These are the activations of a small neural network, seen along a few directions. Each row is one input.
In each table, some parts of the input vary, and every possible input appears once, in random order.
Descriptions start from the smaller parts, as in this example, which fits no table here: ring(8) and (point or ring(9) or (values(3) and line(4))).
Shared parts are said once, and a part with two or three values counts as separate values.
In the rows, zero is written as 128.

Other details of the inputs vary at random and push rows far along three fixed directions, the same in every table; ignore that.
To show where, the next rows are all for the same input, with only those details redrawn:
[102 123 143 122  99 144 131 142 115 121  95 126 111]
[121 107 168  74 120 144 115 168 104 133 101 160 106]
[ 93 105 132 108 105 127 126 150  99 143 100 142 112]
[106 100  73  71 136  90 134 153 128 167 153 201 127]
[110 156 156 146  89 164 140 110 129  81  81 110 128]
[119 160  83 131 119 129 152  96 160 104 137 155 160]
[108 152 167 136  88 162 141 119 126  82  80 106 123]
[107 157 157 147  86 164 143 114 129  82  83  99 129]

Table:
r1: [146  72 141  87 118  91 111 172 143 147 102 128 114]
r2: [138 158  83 153 179 137 159  84 154 103 165 101 153]
r3: [112 129 141 158 131 164 119  90 114 119 119  52 123]
r4: [146 149 128  84 140 141 133 127 150 102 128 188 143]
r5: [161  82  97 101 138  65  97 150 145 144 154 157 135]
r6: [157 142 131  82 194 158 137 119 144 118 153 142 144]
r7: [ 81 126  95 169 103 108 156 132 103 120 107  93 102]
r8: [ 86  85 105 114 143 126 128 132 116 186 131  85 122]
r9: [196 176 124 176 135 125 122  75 174  39 112 109 157]
r10: [110 134 130 161 128 128  99 167 122 154 168 112  95]
r11: [152 183 156 137 148 159 125 132 185  99 159 151 142]
r12: [163 115 120 108 147 113 124  94 124 172 155 182 167]
r13: [106 107 164 118 131 112 131 146  93 175 113 125 135]
r14: [120 124  26 169 127 130 151  43 170 170 178  98 167]
r15: [168 136  97 142 136 100 149 108 182  86 127 122 159]
r16: [161 170 145 120 163 139 121 156 164 111 176 168 126]
r17: [ 90 112  79 192 125  75 143 116  79 180 140  83 134]
r18: [151 124  86 104 116 134 123 105 135 140 143 192 136]
r19: [146 142 147 149  95 169 105 124 157 151 138 132 122]
r20: [128 137 214 107 118 171 107 173 144 133 119 123 111]
r21: [162 164 148 118 152 151  93 148 155 118 184 164 135]
r22: [ 87 104  82 163 150 118 131 110  98 155 143  55 111]
r23: [ 98 102 122 171 106  96 132 120  75 168 131  85 135]
r24: [113 105 122 113 132 115 109 171  74 132 112 148  81]
r25: [126 136 199  97 122 165 127 160 103  84  82 142  95]
r26: [136 166 195 161 140 137 151 111  91  99  97  83 135]
r27: [133 120 139  90 167  91 138 140 108 166 153 169 147]
r28: [171  96  99 130 108  99 114 102 171 145 126 141 140]
r29: [ 91 113  98 164  87 122 129 125  88 118 120 103 109]
r30: [164  98 171  89 145 100 118 182 114 116 101 131  91]
- What is each input in this table made of? => values(5) and ring(6)
- The inputs of r4 and r1 match in every part but the values(5) part. If r24 is changed in the same way as r4 into r1, which row does it become? => r9
- Which other rows does r22 become when the ring(6) part takes its other values? List them by row number. => r2, r3, r6, r8, r14
- Which other rows does r27 become when the values(5) part takes its other values? List them by row number. => r6, r11, r15, r25
- Which other rows does r17 become when the ring(6) part takes its other values? List them by row number. => r12, r13, r23, r26, r27

Table:
r31: [ 82 128 104 218  59 111 128 126 160 153 146  63 125]
r32: [166  94 236  98  89 161 102 149  74 130  54 106  88]
r33: [109  73 113  78 106  64 120 187 101 157 117 197 113]
r34: [143 142 216 140 166 169 118 171  87 104 111  60  90]
r35: [121  79 105 137 153  61 114 133 115 194 163 119 140]
r36: [ 68 106  74 179  59 108 177  99 137 127  90  86 141]
r37: [121 116 210 113 142 184 124 141  94 140  96  72 110]
r38: [ 96 102 112  71 157  82 119 200  91 160 141 203  80]
r39: [104 102 137  62 133 139 102 180  95 129 108 175  91]
r40: [133 210 117 121 126 172 168  65 183  51 104 156 185]
r41: [218 124 163  32 174 126 114 127 153 108 128 212 153]
r42: [197 165 129  95 143 161  91 122 214  91 170 181 142]
r43: [159 122  47  85 137  95 125 106 175  92 145 212 163]
r44: [ 97  62  64  97  99  78 134 150 103 188 126 192 119]
r45: [166 143  73 107 135 134 104 123 191 170 203 218 154]
r46: [106 112  71 214 108 102 151  67 120 185 141  62 146]
r47: [ 71  97  73  94 149 121 131 151  80 216 177 178 112]
r48: [144 108 182 150 125 149 109 112 110 114  82  44 106]
r49: [ 99 111 188  89 135 180 105 168  77 129 114 115  79]
r50: [131 124 194 152 119 155 138  96 124 127  77  46 129]
r51: [196 183  95 162 116 131 132  32 199  23 109 105 187]
r52: [ 89 157 113 150  93 153 145 106 109 124 106 140 128]
r53: [ 93  95  43 159  95  45 158 148 129 136 131 146 116]
r54: [168  78 170  78 144  74  97 194 100 132 105 144  85]
r55: [137 133 206 133 150 197 109 126  98  90  97  47 103]
r56: [204 190 163 143 124 136 133  74 169  39 110 131 189]
r57: [ 70 151 112 180 130 134 164 138 102 124 137  72 100]
r58: [175 149 105  92 199 148 122 106 126 152 191 186 162]
r59: [200 180 125 138 147 129 113 141 207  91 176 179 136]
r60: [163 186 112 151 181 137 134  90 151  99 189 130 196]
r61: [103 154 201 127 130 172 133 149  76 116 115 108 110]
r62: [ 34 152  33 202  71  83 158 104 125 137 134 105 153]
r63: [113 138 173 164  79 180 126 128 178 123 102  71 114]
r64: [100 116 154  55 163 161 138 163 100 157 137 164 114]
r65: [104  96  65 212 143  49 143 110 125 172 151  56 122]
- The inputs of r56 and r41 match in every part but one. If r61 is changed in the same way as r56 into r41, which row does it become? => r64
- What is each input in this table made of? => values(5) and (point or ring(6))
- Which other rows agree with r44 in the values(5) part? List them by row number. => r32, r45, r46, r47, r52, r58
